Look-ups in named tables: a row name and a column name give one cell, copied from the table.

rebo =
	bobeper	tovu	toz	tobeb
kogen	169	74	129	234
gulovo	21	192	130	59
zinob	254	61	108	130
zon	66	69	132	29

zinob, bobeper -> 254
kogen, tobeb -> 234
gulovo, bobeper -> 21
zon, toz -> 132
zon, tovu -> 69
gulovo, toz -> 130
kogen, tovu -> 74
gulovo, tobeb -> 59
gulovo, tovu -> 192
zon, bobeper -> 66
zinob, toz -> 108
kogen, bobeper -> 169
zon, tobeb -> 29
zinob, tovu -> 61

Table sotis
|  | zufe | detutof | nezedes | zemaku | vub |
|---|---|---|---|---|---|
| rebi | 167 | 178 | 160 | 162 | 161 |
| vof | 175 | 175 | 194 | 197 | 190 |
| zoma | 173 | 199 | 182 | 195 | 178 |
| ruf | 168 | 149 | 204 | 184 | 201 |
| fef | 158 | 95 | 197 | 145 | 199 |
| gezaf | 176 | 195 | 207 | 217 | 199 |
| gurobu | 173 | 181 | 188 | 192 | 184 |
| gusap | 150 | 133 | 199 | 145 | 198 |
| deg | 177 | 144 | 204 | 198 | 201 |
| vimavok | 153 | 85 | 55 | 32 | 79 |

What is the vub of ruf in sotis? 201
What is the zemaku of zoma in sotis? 195
What is the vub of vimavok in sotis? 79
What is the zufe of vof in sotis? 175
What is the zufe of zoma in sotis? 173
What is the zufe of gezaf in sotis? 176
What is the nezedes of vimavok in sotis? 55

sot:
          ved    vok    ruv  rilubo  pefupod  felizif
bafu    36536  43548  78083   76961    59645    79905
sov     51216  64539  36274   62993    62473    35452
delu    41818  39324  66716   15088    21921    18133
sukul   58968  26090  55242   67208    50566    42311
dosufu  45930  55360  15028   16202    24925    25389
pigo    16697  37114  34712   67928    23206    44395
fif     32991  47195  60178   41108    29096    41555
pafu    33112  78602  15753   33749    29889    74546
muli    31368  55217  25509   21121    29678    66721
gen     43893  44730  24657   74659    45567    53402
fiti    16821  46669  36132   54256    27550    63292

What is the felizif of gen in sot?
53402
What is the ruv of fif in sot?
60178
What is the rilubo of delu in sot?
15088
What is the ruv of fiti in sot?
36132
What is the pefupod of sov in sot?
62473
What is the ved of pigo in sot?
16697
What is the rilubo of bafu in sot?
76961
What is the pefupod of muli in sot?
29678
What is the rilubo of dosufu in sot?
16202
What is the vok of delu in sot?
39324
What is the ruv of sov in sot?
36274
What is the ved of delu in sot?
41818
Which row has the largest pefupod? sov

sop =
fields: bivim, befa, remesad, fif, pel, pugezi, pifo, dibefos
lof: [89.7, 84.4, 94.5, 40.1, 49.5, 9.8, 74.7, 64.9]
sanu: [29.6, 64.7, 15.3, 89.2, 75.4, 85.9, 58.6, 40.2]
sutoka: [73.9, 13.3, 62.0, 91.9, 33.9, 36.2, 34.4, 57.8]
sonat: [92.0, 74.6, 14.8, 25.4, 48.1, 16.4, 87.0, 42.1]
pip: [88.5, 28.8, 64.6, 88.6, 48.5, 18.4, 12.4, 39.2]
batav: [11.7, 72.5, 45.1, 25.2, 67.6, 83.0, 30.0, 11.2]

What is the befa of sanu in sop?
64.7
What is the pel of pip in sop?
48.5
What is the fif of sutoka in sop?
91.9
What is the dibefos of lof in sop?
64.9
What is the dibefos of sanu in sop?
40.2
What is the pel of batav in sop?
67.6

Table fule
cols = mub, sibi, diz, mida, dof
pok: [69, 66, 69, 51, 75]
fikem: [203, 25, 126, 9, 251]
gek: [128, 56, 42, 122, 112]
lof: [103, 61, 5, 173, 119]
pera: [56, 59, 71, 62, 68]
vudab: [195, 33, 81, 65, 218]

What is the mub of pok in fule?
69
What is the mida of fikem in fule?
9
What is the dof of fikem in fule?
251
What is the diz of vudab in fule?
81
What is the diz of fikem in fule?
126
What is the mida of vudab in fule?
65
What is the mub of lof in fule?
103
What is the mub of fikem in fule?
203
What is the diz of pera in fule?
71
What is the sibi of pera in fule?
59
What is the sibi of lof in fule?
61
What is the dof of gek in fule?
112
What is the diz of gek in fule?
42
Row with the largest diz: fikem

zon.tsv
	vebisu	fedube	nemuvar	tulu
nevus	28	-54	-26	65
rinako	-14	24	2	-13
rig	69	-27	41	48
mor	2	32	22	-14
zerere	-11	82	58	-64

tulu of mor: -14
vebisu of rig: 69
tulu of rinako: -13
fedube of rig: -27
vebisu of rinako: -14
vebisu of nevus: 28
tulu of zerere: -64
fedube of nevus: -54
fedube of rinako: 24
tulu of nevus: 65
vebisu of mor: 2
fedube of zerere: 82
nemuvar of zerere: 58
nemuvar of rinako: 2
vebisu of zerere: -11
Which row has the largest vebisu? rig

Table tal
fields: pafod, mapida, kal
vun: [138, 239, 82]
lak: [6, 140, 225]
fiz: [132, 39, 83]
ruz: [148, 28, 177]
mise: [211, 203, 226]

ruz, mapida -> 28
lak, kal -> 225
fiz, mapida -> 39
fiz, kal -> 83
mise, mapida -> 203
fiz, pafod -> 132
mise, kal -> 226
ruz, pafod -> 148
lak, pafod -> 6
vun, pafod -> 138
lak, mapida -> 140
ruz, kal -> 177
mise, pafod -> 211
vun, mapida -> 239
vun, kal -> 82

Table neno
,dipe,vifo,sibovi,vef,suv
lono,157,117,81,104,105
fefini,102,134,83,112,170
kizig,121,125,79,129,124
rago,99,136,98,113,169
dit,130,126,177,140,107
lumuz,98,132,79,115,171
pafopab,51,176,166,213,211
deze,135,120,120,83,146
pifo,142,119,81,101,121
peb,156,116,81,114,103
vem,46,184,164,241,223
supulez,123,126,80,116,140

suv of pifo = 121
sibovi of pafopab = 166
sibovi of kizig = 79
vef of deze = 83
dipe of pifo = 142
sibovi of pifo = 81
dipe of lumuz = 98
dipe of lono = 157
vef of pifo = 101
suv of deze = 146
vef of lono = 104
dipe of fefini = 102
sibovi of deze = 120
vef of dit = 140
vifo of peb = 116
sibovi of dit = 177
vef of fefini = 112
vifo of dit = 126
suv of fefini = 170
vifo of deze = 120

kedem.csv
,pak,bek,rifimu,kuzudo,vobep,felefum
bapuv,157,151,88,104,153,102
zik,132,124,125,149,111,117
nadusa,141,145,148,142,136,117
vil,110,99,168,135,118,115
vog,102,155,141,112,116,102
por,144,116,184,98,126,126
biv,96,167,128,145,107,96
gaz,155,117,64,83,90,151
luse,117,36,130,124,83,153
vibokif,101,106,89,149,29,118
vuf,142,84,149,177,78,159
menap,173,62,75,112,130,189
budobu,174,82,149,151,91,137
forat,216,158,144,109,154,175

vog, pak -> 102
vibokif, felefum -> 118
vuf, bek -> 84
forat, felefum -> 175
menap, felefum -> 189
biv, kuzudo -> 145
budobu, vobep -> 91
vil, pak -> 110
por, vobep -> 126
vibokif, rifimu -> 89
gaz, kuzudo -> 83
biv, bek -> 167
gaz, pak -> 155
forat, vobep -> 154
gaz, felefum -> 151
vil, felefum -> 115
biv, felefum -> 96
vuf, felefum -> 159
forat, bek -> 158
menap, bek -> 62

gat =
	komifa	teli
bonodir	122	188
dede	108	157
lav	103	121
tezo	114	84
puv	85	124
bugodi	168	108
kip	134	202
tasi	138	207
tolo	75	48

tasi, teli: 207
puv, komifa: 85
dede, teli: 157
kip, teli: 202
tasi, komifa: 138
bonodir, teli: 188
bugodi, komifa: 168
dede, komifa: 108
tezo, komifa: 114
puv, teli: 124
tezo, teli: 84

momolis =
	sot	lurera	mozig	zimirok
kima	71202	11624	40342	28565
bak	97722	41543	33818	14683
sol	19327	77092	77657	90692

What is the sot of sol in momolis?
19327
What is the zimirok of kima in momolis?
28565
What is the mozig of sol in momolis?
77657
What is the mozig of bak in momolis?
33818
What is the sot of kima in momolis?
71202
What is the mozig of kima in momolis?
40342
Which row has the largest lurera? sol

pasero.csv
,dokogi,nurunum,sesu,biton,fum,gigub,lesat,mab,zomed
guv,100,106,88,126,127,118,96,109,76
puz,105,114,52,84,32,84,55,138,57
bokifu,94,100,85,101,96,98,91,93,82
pigud,97,117,76,87,63,86,89,70,79
kireni,86,85,116,121,161,115,122,61,103
vivom,90,64,78,98,97,97,59,176,73
nebup,91,60,63,79,57,82,37,201,64

What is the dokogi of pigud in pasero?
97
What is the fum of bokifu in pasero?
96
What is the zomed of pigud in pasero?
79
What is the zomed of bokifu in pasero?
82
What is the mab of pigud in pasero?
70
What is the sesu of guv in pasero?
88
What is the sesu of nebup in pasero?
63
What is the nurunum of pigud in pasero?
117
What is the lesat of pigud in pasero?
89
What is the nurunum of puz in pasero?
114
What is the nurunum of nebup in pasero?
60
What is the nurunum of vivom in pasero?
64
What is the biton of pigud in pasero?
87
What is the zomed of puz in pasero?
57
What is the gigub of pigud in pasero?
86
What is the biton of kireni in pasero?
121

